A small network was shown many inputs. Here are its activations along a few directions, one row for each input.
In each table, some parts of the input vary, and every possible input appears once, in random order.
Descriptions start from the smaller parts, as in this example, which fits no table here: ring(8) and (point or (values(2) and line(4)) or ring(11)).
Shared parts are said once, and a part with two or three values counts as separate values.

Other details of the inputs shift rows strongly along two fixed directions, in all tables alike. That doesn't count.

A family of inputs:
R1: 2  1  -35  -31  -20  4  -11  23  8  20  8
R2: -19  -21  9  12  -26  -10  1  6  23  52  -10
R3: 11  11  -25  -28  -14  8  -7  17  3  7  6
R4: -4  -6  -29  -28  -7  6  -7  22  -10  3  14
R5: 2  7  41  20  12  -8  10  -17  -29  -1  -5
R6: 14  11  -8  -10  29  7  -1  -5  -33  -60  16
R7: 0  2  -36  -22  -3  10  -7  14  10  -9  7
R8: 3  -1  -33  -24  -6  7  -8  16  6  -8  9
R9: -8  -5  14  6  -28  -12  0  5  17  60  -14
R10: -8  -9  33  36  26  -3  11  -25  -6  -27  -5
R11: -7  -7  11  23  -8  -5  2  -12  37  21  -16
R12: 13  12  -27  -28  -10  9  -7  14  4  -5  6
R13: -2  -1  -29  -31  -7  5  -7  22  -15  7  13
R14: 1  0  18  17  -15  -6  3  -8  25  28  -17
R15: 8  6  -18  -8  25  11  -1  -4  -8  -53  11
R16: 14  12  -31  -19  -3  15  -6  6  28  -16  0
R17: 6  5  41  32  22  -9  10  -26  -18  -25  -6
R18: 11  9  -32  -18  -5  11  -8  8  31  -10  0
R19: -3  1  16  19  -15  -3  4  -9  33  34  -20
R20: -9  -12  31  28  13  -8  9  -15  -13  -7  -3
R21: 9  12  -16  -11  25  10  -2  -2  -20  -50  12
R22: 10  9  -27  -26  -10  5  -8  15  5  -2  7
R23: 1  5  33  30  17  -6  9  -23  -5  -15  -10
R24: -5  -1  44  25  22  -12  11  -20  -42  -11  1
R25: -4  -4  -33  -20  -3  11  -7  16  9  -5  7
R26: 0  1  -2  -15  30  6  2  4  -58  -44  23
R27: -14  -13  18  15  -16  -12  3  -1  6  41  -8
R28: -11  -11  10  11  -27  -11  -1  2  28  52  -13
R29: 3  5  45  28  22  -11  11  -23  -34  -19  -1
R30: -14  -14  16  16  -19  -12  3  -2  15  40  -11
Each input here is: line(5) and line(6).
The inputs of R17 and R22 match in every part but the line(6) part. If R6 is changed in the same way as R17 into R22, which row does it become? -> R28
A walk changes only the line(6) part. It starts at R16 and steps to R19. List the rest of the walk in order. -> R14, R12, R3, R5

A family of inputs:
R31: -9  -16  13  13  -16  -13  -2  3  13  39  -8
R32: -10  -11  15  7  -16  -11  3  -1  12  42  -6
R33: 5  3  -26  -26  3  19  -7  14  16  -13  11
R34: 20  9  -26  -23  -10  5  -10  13  11  -14  11
R35: 4  2  -26  -33  -5  6  -5  15  -6  -1  16
R36: 2  -13  13  13  -16  -8  3  -4  28  30  -16
R37: 6  1  21  16  25  7  13  -14  -21  -45  -1
R38: -10  -2  7  17  -11  -8  4  -10  23  39  -22
R39: 19  23  -25  -25  -9  13  -8  12  7  -10  6
R40: 9  8  31  25  4  -5  8  -15  -9  -24  -3
R41: 10  4  22  10  31  4  11  -16  -19  -38  3
R42: 9  1  -27  -20  -15  10  -2  16  16  -2  -4
R43: -6  1  -40  -21  4  18  -7  14  6  -28  13
R44: 3  -8  15  12  -20  -9  -1  -5  29  29  -13
R45: -1  4  19  23  16  -8  5  -20  -19  -33  -2
R46: -4  -5  -36  -19  4  12  -11  11  14  -14  13
R47: 0  2  13  19  25  -4  9  -18  -26  -43  -2
R48: 3  -4  -38  -20  3  7  -7  11  11  -13  8
R49: 4  4  -27  -29  -1  4  -9  20  -6  -2  13
R50: -6  -5  29  20  9  -5  10  -13  -28  -15  1
R51: 6  16  -35  -24  -2  7  -10  7  4  -8  3
R52: -3  -3  20  17  -20  -4  7  -7  31  49  -27
R53: -2  -1  22  11  17  0  10  -12  -39  -34  9
R54: 5  -4  -29  -27  -6  4  -9  17  -6  -5  15
R55: 11  4  27  13  24  -3  10  -18  -16  -27  -3
R56: -4  -18  15  18  -18  -5  4  -3  37  40  -18
R57: 0  2  29  15  26  -9  5  -10  -32  -20  5
R58: -14  -11  14  19  -19  -10  0  8  12  38  -14
R59: 4  11  -29  -29  -2  11  -8  19  -10  0  7
R60: -9  -16  13  12  -17  -12  -1  2  13  38  -7
R61: 3  9  -28  -31  -4  12  -6  16  -11  0  9
R62: -9  -8  7  15  -9  -14  2  -8  27  35  -16
R63: -6  -14  10  11  -8  4  0  -1  28  17  -6
R64: -11  -2  16  14  -14  -7  1  2  10  47  -16
R65: 1  6  -24  -28  -10  10  -5  14  -5  11  6
R66: -9  -14  13  16  -14  -14  -4  6  14  39  -9
R67: 5  3  18  13  -20  -10  0  -4  30  32  -10
R68: 3  -7  -25  -24  -11  3  -8  16  0  5  12
R69: 3  8  -28  -32  -6  13  -4  13  -11  1  10
R70: -2  -4  -25  -24  -18  8  -3  16  -3  3  9
R71: 6  3  14  16  24  -9  1  -20  -21  -39  6
R72: 7  10  -33  -25  -1  1  -11  8  9  -10  9
R73: 0  -7  24  12  16  -6  7  -14  -31  -21  9
R74: 4  7  14  8  -14  -1  1  -7  19  25  -16
R75: -10  -10  16  8  -15  -11  2  0  13  42  -7
R76: -4  -3  26  18  15  -4  9  -11  -34  -25  3
R77: 3  3  -33  -28  -4  10  -8  23  -14  -18  13
R78: -10  6  21  23  31  7  7  -22  -16  -28  0
R79: -11  -6  15  6  -19  -3  6  -5  7  44  -10
R80: -1  -1  27  8  18  -5  10  -16  -32  -18  9
R81: -10  -4  17  16  -11  9  4  -5  31  35  -16
R82: 6  5  18  23  17  -12  1  -19  -14  -29  6
R83: 12  17  -36  -26  1  2  -12  10  4  -20  16
R84: 17  11  -25  -29  -5  7  -9  12  10  -11  8
R85: -2  0  -39  -19  -1  11  -4  14  9  -16  4
R86: 1  -5  25  18  22  -9  3  -9  -30  -23  5
R87: -4  2  -34  -22  7  13  -9  11  14  -12  12
R88: 1  9  -38  -23  5  14  -5  10  6  -8  2
R89: -3  -1  32  16  19  -10  7  -13  -26  -9  3
R90: 1  2  -30  -23  -7  7  -8  24  -7  -8  8
R91: 11  8  24  14  17  1  7  -16  -23  -45  0
R92: 1  0  -29  -25  -10  8  -6  21  -8  -7  10
R93: -13  -13  15  19  -17  6  4  -1  33  26  -14
R94: -3  0  18  19  31  -5  9  -20  -14  -27  0
R95: -1  8  29  15  23  -2  8  -15  -37  -18  0
R96: 7  15  -33  -31  5  12  -11  22  -16  -11  9
R97: -6  8  10  20  -17  -10  -1  -9  24  37  -14
R98: -8  -14  4  17  -12  -14  0  -7  26  31  -15
R99: -1  7  23  29  9  -10  5  -18  -11  -23  -1
R100: -10  -8  16  13  -11  -14  -2  5  15  43  -10
R101: -6  -15  8  3  -16  -7  2  -2  6  27  0
R102: 7  8  27  17  27  8  13  -19  -18  -27  -7
What is each input in this table made of? -> line(4) and (line(8) or (values(2) and line(5)))
The inputs of R81 and R93 match in every part but the line(4) part. If R78 is changed in the same way as R81 into R93, which row does it become? -> R43
The inputs of R77 and R31 match in every part but the line(4) part. If R40 is changed in the same way as R77 into R31, which row does it become? -> R34
Change only the values(2) part in R41. List by row number the other rows that result. -> R94
A walk changes only the line(5) part. It starts at R99 and steps to R45. List the rest of the walk in order. -> R47, R85, R43
A walk changes only the line(8) part. It starts at R101 and steps to R73. List the rest of the walk in order. -> R68, R54, R60, R31, R86, R66
Change only the values(2) part in R48. List by row number the other rows that result. -> R56

A family of inputs:
R103: -1  3  -16  -13  -17  5  -5  11  20  17  -1
R104: 5  2  13  10  2  -8  2  -9  -6  0  -4
R105: -7  -4  -19  -18  -14  1  -4  11  12  25  3
R106: -2  0  23  12  11  2  4  -7  -20  -4  0
R107: 3  0  -20  -18  0  6  -7  16  -8  -8  10
R108: -7  -3  15  7  6  -4  5  -8  -11  5  0
R109: -2  4  -4  2  3  0  -1  1  1  -5  0
R110: 0  -3  15  16  10  -2  5  -10  -2  -16  0
R111: -1  7  -1  -1  2  3  0  -1  0  -4  1
R112: 1  -2  1  -2  -3  2  -3  6  -12  0  3
R113: -3  0  0  -5  3  2  0  2  -9  2  4
R114: -3  0  -4  3  -11  -5  -3  5  18  25  -8
R115: 5  2  0  -2  1  -3  -2  1  2  -6  1
R116: 6  -2  15  10  4  -7  3  -7  0  -3  -1
R117: 4  -4  -1  3  10  3  2  -4  2  -18  3
R118: -3  1  -6  3  6  2  -1  0  4  -7  -2
R119: 3  2  2  3  5  0  1  -1  -3  -17  6
R120: -7  -3  -6  5  -14  -1  -2  1  19  22  -10
R121: -4  -5  -3  -3  3  -4  0  3  -6  -1  5
R122: -8  -9  -3  -1  -18  -7  -2  5  9  29  -3
R123: 3  1  1  0  11  7  1  -6  -1  -15  1
R124: 4  3  2  2  1  0  2  -3  -6  -16  5
R125: 0  3  2  -7  2  8  8  5  -7  -1  -6
R126: -5  -8  0  1  -19  -3  -4  8  8  30  -5
R127: 6  -1  -21  -14  -1  8  -5  6  5  -14  5
R128: 6  2  0  -1  0  -2  0  1  3  -6  3
R129: 3  4  12  11  4  -7  2  -9  -7  2  -6
R130: 7  9  3  -3  9  1  0  -4  -9  -9  1
R131: -3  5  -4  0  6  7  0  -3  1  -4  -2
R132: -3  8  -3  -1  3  4  0  -1  -1  -2  -1
R133: -3  -5  -2  -2  2  -2  -1  4  -7  -1  5
R134: -5  -7  0  -1  -15  0  5  11  15  25  -13
R135: 0  1  -1  -1  1  7  1  -3  5  -7  2
R136: 5  2  16  12  12  -8  3  -9  -8  -10  -2
R137: 4  4  -2  -1  3  -2  -2  1  1  -4  0
R138: 5  2  -23  -14  1  8  -4  6  3  -13  4
R139: 2  -1  -2  1  -3  2  0  -2  3  -9  2
R140: -1  6  -4  1  -1  0  -1  0  -3  -4  -1
R141: 10  2  0  -3  -3  -3  0  -1  -2  -5  2
R142: -2  1  -19  -10  -15  0  -6  13  21  15  -1
R143: 0  -3  0  -2  -2  0  -2  4  -12  0  4
R144: 1  5  1  -2  -1  4  2  -1  2  -5  3
R145: -3  -3  11  14  -8  -10  0  -4  16  28  -12
R146: 5  3  17  7  5  -3  2  -9  -2  1  -3
R147: 0  -3  -5  2  7  2  -1  -1  6  -8  -1
R148: -17  -16  60  51  -5  -21  13  -25  -2  37  -19
R149: 8  11  -19  -19  3  7  -5  7  -3  -5  4
R150: 5  5  -18  -15  -6  4  -5  8  0  -13  7
R151: -2  -4  -1  -2  2  -1  -2  5  -7  -1  5
R152: -1  -7  11  13  8  -2  2  -8  6  -7  -4
R153: 6  3  0  -2  -3  -2  -2  0  -2  -5  1
R154: -6  -9  1  2  -15  -2  -4  11  12  29  -4
R155: -6  -9  12  13  -9  0  4  -7  23  24  -10
R156: 2  3  2  2  6  -1  -1  -1  -3  -17  4
R157: -3  0  13  11  5  2  3  -10  2  -4  -4
R158: -6  -3  16  8  6  -3  5  -7  -11  5  0
R159: 0  1  -4  -1  7  7  1  -3  4  -5  -2
R160: 3  3  -18  -13  -18  0  -6  11  16  18  -2
R161: 7  3  1  -2  -4  -1  0  -1  -1  -5  3
R162: 1  -6  11  13  3  -1  5  -10  3  -6  -3
R163: 1  -1  0  3  8  1  -1  -3  0  -19  2
R164: 3  3  -15  -15  -17  5  -4  10  20  20  0
R165: -1  7  13  9  7  -1  4  -9  -5  3  -5
R166: 3  4  -22  -13  -2  7  -5  7  2  -13  4
R167: 1  -1  -22  -20  -2  0  -4  9  -9  -7  11
R168: 1  1  -4  3  10  4  1  -5  -5  -15  -1
R169: 5  6  2  -5  1  2  -1  -1  0  -3  1
R170: -3  -4  -3  -4  -1  -4  0  1  -10  -1  5
R171: -10  -11  -3  0  -12  -9  -1  5  14  27  -2
R172: -4  -1  -1  -6  3  0  2  0  -8  2  5
R173: -1  0  -5  2  4  1  -1  0  5  -8  -1
R174: 8  1  0  -3  2  -4  -3  1  2  -5  1
R175: 2  6  0  2  3  0  0  -3  -8  -14  2
R176: -3  -4  0  -2  9  -4  1  -1  -13  -11  8
R177: 0  -2  2  -1  4  -2  0  0  -18  -9  6
R178: -4  0  9  12  11  4  5  -11  1  -1  -7
R179: 4  8  0  1  6  -1  0  -3  -11  -11  0
R180: -2  4  -3  -1  4  6  0  -2  3  -5  -1
R181: -2  0  1  -5  2  4  0  3  -10  2  3
R182: -7  -10  -1  1  -14  -4  -3  9  13  29  -4
R183: -4  -4  18  12  7  -7  5  -9  -20  -7  2
R184: 1  0  0  -5  -3  3  7  5  -8  -3  -6
R185: 3  -1  2  -2  -15  -2  0  1  19  26  -5
R186: 2  1  -24  -12  7  8  -5  7  6  -12  3
R187: -5  -6  18  13  12  -8  5  -8  -16  -8  3
R188: 5  2  -20  -14  -3  7  -6  6  3  -15  6
R189: 9  2  0  -4  -2  -3  -2  -1  -2  -4  1
R190: -2  3  0  -1  -13  -1  -1  2  17  27  -8
R191: -1  2  4  -3  9  4  1  0  -17  -7  6
R192: 0  2  5  -3  8  5  0  1  -18  -7  5
What is each input in this table made of? -> values(3) and (point or line(9) or (line(4) and line(5)))
The inputs of R191 and R148 match in every part but the values(3) part. If R178 is changed in the same way as R191 into R148, which row does it become? -> R168
The inputs of R123 and R152 match in every part but the values(3) part. If R135 is changed in the same way as R123 into R152, which row does it become? -> R110
Change only the values(3) part in R117. List by row number the other rows that result. -> R155, R162
Change only the line(9) part in R170. List by row number the other rows that result. -> R112, R122, R126, R143, R148, R167, R177, R183
Change only the line(4) part in R129. List by row number the other rows that result. -> R104, R141, R189
